A small network was shown many inputs. Here are its activations along a few directions, one row for each input.
Each table varies a few parts of the input and shows all the possible inputs, shuffled.
A made-up example of a description, with smaller parts first: one of 3 separate values, together with either a single point or one of 9 places around a ring or (one of 6 places along a line, together with one of 8 places around a ring).
Shared parts are said once, and a part with two or three values counts as separate values.
In the rows, zero is written as 128.

Other details of the inputs vary at random and push rows far along two fixed directions, the same in every table; ignore that.

Rows:
x1: [192  84 102 107 124 114 140 146 139  78 157]
x2: [139 118 174 122  93 118  97  72 106 128 119]
x3: [102 167 108 135 137 170 118 112 135 200 123]
x4: [130 155  96 137 192 137 168 187 118 113 115]
x5: [122 152 100 165 180 135 170 203 122 117 147]
x6: [167 111 130 108 134 113 145 158 123  49 138]
x7: [152 110 150  98  86 133  97  69 132 147 127]
x8: [183  87 121 113 142  89 118 154 139  98 154]
x9: [ 78 174 137 158 121 173 144 121 111 155 139]
x10: [140 153 162 119  94 127  69  89 140 108 110]
x11: [194  89 115 100 142  91 119 147 139 106 137]
x12: [101 104 152 121  78  92  98  82 157 127  84]
x13: [102  99 140 124  80 103  85  81 139 121  78]
x14: [145 126 158 139  87 111  68  87 131 135 141]
x15: [127 126 184 109  89 124  94  83 123 117 127]
x16: [153 118 149 125 102 110  73  74 123 148 122]
x17: [170  98 139 110 143  96 146 146 107  71 126]
x18: [191  77 115 107 136  97 143 135 115  89 141]
x19: [123 156 102 133 188 143 169 198 133 111 131]
x20: [ 81 153 123 146 120 180 142 106 121 193 152]
x21: [144  74 112 124 130  69 140 142 150  71  94]
x22: [101 159 102 134 133 186 140  94 123 185 122]
x23: [190  95 108  97 143 103 111 147 153  94 142]
x24: [115 128 105 146 181 145 201 201 113 123 162]
x25: [146 120 168 123  96 104  77  88 124 152 127]
x26: [102 109 145 137  70  97  92  81 162 114  96]
x27: [ 95 161 128 166 138 150 119 110 109 190 129]
x28: [ 35 153 109 145 118 135 151 120 148 163 112]
x29: [178  99 138 130 150  84 122 153 117  93 128]
x30: [ 88 173 148 152 138 149 126 130 115 179 118]
x31: [190  82 110  87 134 117 137 143 148  82 147]
x32: [118 141 105 123 182 147 202 197 107 108 132]
x33: [130 138  76 162 171 141 164 188 127 140 164]
x34: [153 122 135 107  77 147  86  69 146 126 134]
x35: [127 144 106 155 190 126 169 189 109 124 128]
x36: [176 105 133 138 139  90 121 166 130  83 147]
x37: [133 139 174  89  92 132  98  81 124 115 102]
x38: [145 111 161 121  90 119  97  67 107 137 128]
x39: [188  89 112 104 143  97 116 150 147  98 150]
x40: [197  97 104 102 147  99 110 134 138  98 124]
x41: [ 94  98 146 116  74 103  84  90 153 121  93]
x42: [ 83 173 148 155 138 154 121 128 124 171 129]
x43: [ 82 156 134 149 122 169 150 113 104 197 141]
x44: [172  98 144 124 146  87 123 165 132  90 144]
x45: [142 116 160 129  72 126  91  77 120 127 147]
x46: [170  96 148 100 137  94 149 157 114  76 131]
x47: [141 120 168 126  96 108  72  88 133 144 139]
x48: [ 94 161 124 150 132 157 122 115 121 206 134]
x49: [ 97 158 110 127 127 187 143 104 129 193 127]
x50: [177 118 140  96 146  95 122 158 133  80 111]
x51: [ 80 176 140 124 131 179 142 118 124 147 122]
x52: [118 152 104 142 193 140 173 204 126 113 137]
x53: [ 90 179 133 151 149 158 123 121 111 160 106]
x54: [194 102  97 110 135 107 109 149 151  86 144]
x55: [ 96 104 152 123  80  94  93  81 165 121  95]
x56: [179  75 129 109 136  95 150 160 123  81 162]
x57: [ 82 172 133 137 139 172 147 111 101 150 112]
x58: [ 89 166 147 159 136 150 126 129 115 190 126]
x59: [146 114 148 122  72 131  90  73 128 131 146]
x60: [135 139 166  97  98 132  95  71 118 108  98]
x61: [ 73 173 143 133 132 178 144 119 116 150 128]
x62: [103 162 106 150 141 164 117 102 122 196 126]
x63: [134 140  66 153 174 149 162 185 136 140 161]
x64: [ 87 119  68 144 170 106 199 184 134 108 112]
x65: [ 86 181 141 143 143 159 127 131 117 170 111]
x66: [155 111 141 107  92 133  95  59 125 141 122]
x67: [188  76 113  94 134 110 142 145 141  86 155]
x68: [137  77 112  99 121  57 150 153 151  69 107]
x69: [ 41 157 102 158 109 138 150 119 145 157 114]
x70: [ 39 143 105 152 119 151 145 134 135 178  93]
x71: [ 82 115  62 161 159 129 190 208 141 112 120]
x72: [122 127 106 142 179 139 204 200 104 130 149]
x73: [120 155  91 133 173 160 192 194 123  91 140]
x74: [ 88 153 123 143 122 175 147 107 112 201 139]
x75: [137 148 168 126  94 123  68  90 133 108 116]
x76: [137 123 172 130  76 125  92  82 120 118 139]
Each input here is: one of 4 places along a line, together with either one of 3 separate values or (one of 2 separate values, together with one of 8 places along a line).
Q: Changing only the place on the line of 4 turns x16 into x48. The same change can be made to x22. Which row results?
A: x49
Q: Changing only the place on the line of 4 turns x76 into x2. The same change can be made to x45. Which row results?
A: x38
Q: Change only the choice among 3 separate values in x28. List by row number the other rows that result.
A: x41, x55
Q: Change only the place on the line of 8 in x48. List by row number the other rows that result.
A: x3, x11, x25, x30, x50, x58, x65
Q: Change only the place on the line of 4 in x32. List by row number the other rows that result.
A: x6, x57, x61
Q: Change only the choice among 2 separate values in x53. List by row number the other rows that result.
A: x57
Q: Change only the choice among 3 separate values in x71. List by row number the other rows that result.
A: x26, x69
Q: Change only the place on the line of 8 in x75. List by row number the other rows that result.
A: x5, x10, x14, x33, x36, x54, x63
Q: Change only the choice among 2 separate values in x15. List by row number the other rows that result.
A: x42

Rows:
x77: [128 103 124  99  98 117 116  89 142  97 106]
x78: [126 128  83 131 192 158 225 214 108 115 157]
x79: [191  66 116 116 125  59 118 146 145  86 139]
x80: [180  93 170 113 117  67  95 132 124  60 113]
x81: [164  78 104 105 117 110 139 133 142  92 134]
x82: [117 142 130 144 161 118 156 180 121  97 117]
x83: [189 139 156 102 110 132  57  81 125 131 141]
x84: [193 134 102 117 165 137 129 166 121 121 148]
x85: [139  96 136 100  79 121  99  75 143 111 110]
x86: [180  93 143  77 123  92 150 136 122  40 121]
x87: [ 68 179 184 161  86 157  71  57 108 197 113]
x88: [ 73 156 150 155  84 136  75  61 136 204 107]
x89: [158  82 135  90 108  63  91 127 163  57  95]
x90: [ 65 179 175 124  72 189 103  41 113 188 109]
x91: [ 75 172 185 156  80 160  69  46 108 206 126]
x92: [129 106  52 148 181 140 210 208 135 125 162]
x93: [123 130 161 120  97 146 111  90 116 148 142]
x94: [139 172 103 147 195 184 159 161 116 169 159]
x95: [ 82 164 104 167 169 174 183 171 103 179 163]
x96: [ 66 158  77 173 179 146 177 184 134 175 119]
x97: [153  94 131 122  92  99 101  99 145 127 140]
x98: [ 37 204 101 174 182 180 197 192 119 155 118]
x99: [168  77 122 104 131  59 113 155 155  64 104]
Q: What do these inputs look like to the network?
A: either one of 3 separate values or (one of 2 separate values, together with one of 10 places along a line)
Q: Change only the choice among 2 separate values in x77. List by row number the other rows that result.
A: x86
Q: Start at x77 and move only the place on the line of 10, one step at a time. The first step leads to x85. Which rows follow, in order?
A: x81, x92, x97, x79, x88, x96, x99, x89

Rows:
x100: [183  86 165  83 110  61 100 118 128  38 100]
x101: [ 92 127 150 132  65 133  80  62 146 150 106]
x102: [ 88 118 161 124  67 137 107  63 127 152 121]
x103: [207  90 177 106 114  83  96 130 104  74 139]
x104: [124 160 181 114  97 145  76  65 119 146 101]
x105: [ 85 141 173 143  75 120  84  79 141 145 114]
x106: [146  75  77 113 172 106 210 209 126  70 142]
x107: [202  91 167  78 113  68  96 119 128  42 100]
x108: [ 98 162  92 171 151 170 156 147 115 184 164]
x109: [173  60 137 111  93  69 111 128 151  62 128]
x110: [207  76 142  87 113  96 119 117 129  87 152]
x111: [ 98 163  88 163 157 175 155 145 126 182 158]
x112: [107 125 134 139 104 110  68  70 139 195  98]
x113: [ 91 178 107 158 170 175 146 156 123 171 141]
x114: [124 149 169 140  93 134  72  86 118 160 141]
x115: [ 97 166  85 159 162 180 153 142 128 176 146]
x116: [212  89 177  94 119  84  92 125 116  69 135]
x117: [ 85 144 189 139  79 119  93  67 118 138 106]
x118: [167 118  88 120 188 112 168 210 137  81 140]
x119: [113 143 141 120  77 143  75  61 146 152 104]
x120: [ 97 180 125 155 175 182 158 153 101 167 131]
x121: [161 116  85 119 185 103 174 216 140  72 130]
x122: [ 62 175 102 155 155 159 158 159 134 158 117]
x123: [170 101  77 106 181 128 196 194 128  91 147]
x124: [129 137 153 113  95 157  99  61 124 163 131]
x125: [ 56 167 108 165 150 153 163 161 134 158 122]
x126: [100 156 105 153 147 178 178 142 103 188 164]
x127: [152  93  63 124 176 107 187 212 143  72 133]
x128: [ 95 130 150 107  76 145  97  58 130 150 106]
x129: [111 137 149 104  80 150  97  58 131 154 107]
x130: [177  78 171  92 106  53 107 120 127  37 106]
x131: [157  75  72 147 188  68 177 213 137 119 132]
x132: [ 93 175 111 162 165 171 147 160 120 177 153]
x133: [ 91 168  80 152 157 179 156 144 135 173 134]
Q: What do these inputs look like to the network?
A: either one of 2 separate values or (one of 4 places along a line, together with one of 8 places along a line)
Q: List by row number the other inputs of the same sort as x131.
A: x112

Rows:
x134: [133 130 136 142 106 131  92  77 115 174 140]
x135: [203  58 133  70 120  69 127 135 143  51 122]
x136: [179 102  68 124 194 138 197 202 106 100 157]
x137: [118 109 163 120  78 105  75  68 143 154 110]
x138: [155 121 150 107 122 101  98 130 141  89 119]
x139: [ 58 169 143 142  78 165 110  57 131 161 102]
x140: [ 77 173 126 155 130 147 130 133 123 136 106]
x141: [105 159 105 136 134 184 149 130 124 168 145]
x142: [175 128 151 114 126 115  96 126 132 101 134]
x143: [115 114  71 127 189 131 214 199 128 104 128]
x144: [216  59 132  70 119  77 122 135 139  59 131]
x145: [140  89 137 130  92  81 106 118 145  83 113]
x146: [124 135 138 138  93 134  89  87 137 165 142]
x147: [124 132 168 131 139 130 166 153  88 115 149]
x148: [161 124 101 122 193 115 172 206 124 102 136]
x149: [ 91 154  73 170 181 160 186 178 116 193 154]
x150: [107 109 113 151 130 105 149 147 128 123 110]
x151: [ 93 180  94 157 186 173 175 191 126 159 142]
x152: [ 75 179 165 135 106 156  86  75 126 189  99]
x153: [160 102 169  94 103  77  75 100 134  82  94]
x154: [138 158 103 154 195 156 167 176 104 144 145]
x155: [138 102  83 114 165 116 187 186 140  71 135]
x156: [ 70 175 205 146  85 170 111  77  94 169 142]
x157: [131 128  67 128 184 155 206 209 133 116 156]
x158: [116 178 126 160 156 176 129 132 113 161 144]
x159: [128 120 157 123  71 117  68  70 149 150 131]
x160: [149  73 159 108  83  70  80  90 145 100 104]
x161: [100 158  73 147 183 186 199 178 110 177 147]
x162: [182  52 134 101 104  53 103 139 157  48 123]
x163: [224  71 127  88 118 101 111 129 127  55 149]
x164: [ 70 166 145 126  84 174 102  62 140 179 118]
x165: [103 149 157 133 104 119  97  95 120 128  88]
x166: [105 178  97 158 197 171 177 183 110 171 139]
x167: [194  59 132  86 113  58 134 131 134  29 105]
x168: [ 62 183 159 142  97 157  82  77 131 169 100]
x169: [116 115 107 138 135 119 142 156 147 129 138]
x170: [ 98 163 138 159  90 165  82  61 123 200 146]
x171: [130 112 160 119  79 109  72  66 139 161 121]
Q: Changing only one part turns x141 into x161. The same change can be made to x163. Which row results?
A: x136
Q: What do these inputs look like to the network?
A: one of 2 separate values, together with either a single point or (one of 3 separate values, together with one of 6 places along a line)
Q: Change only the choice among 3 separate values in x150. List by row number the other rows that result.
A: x165, x167
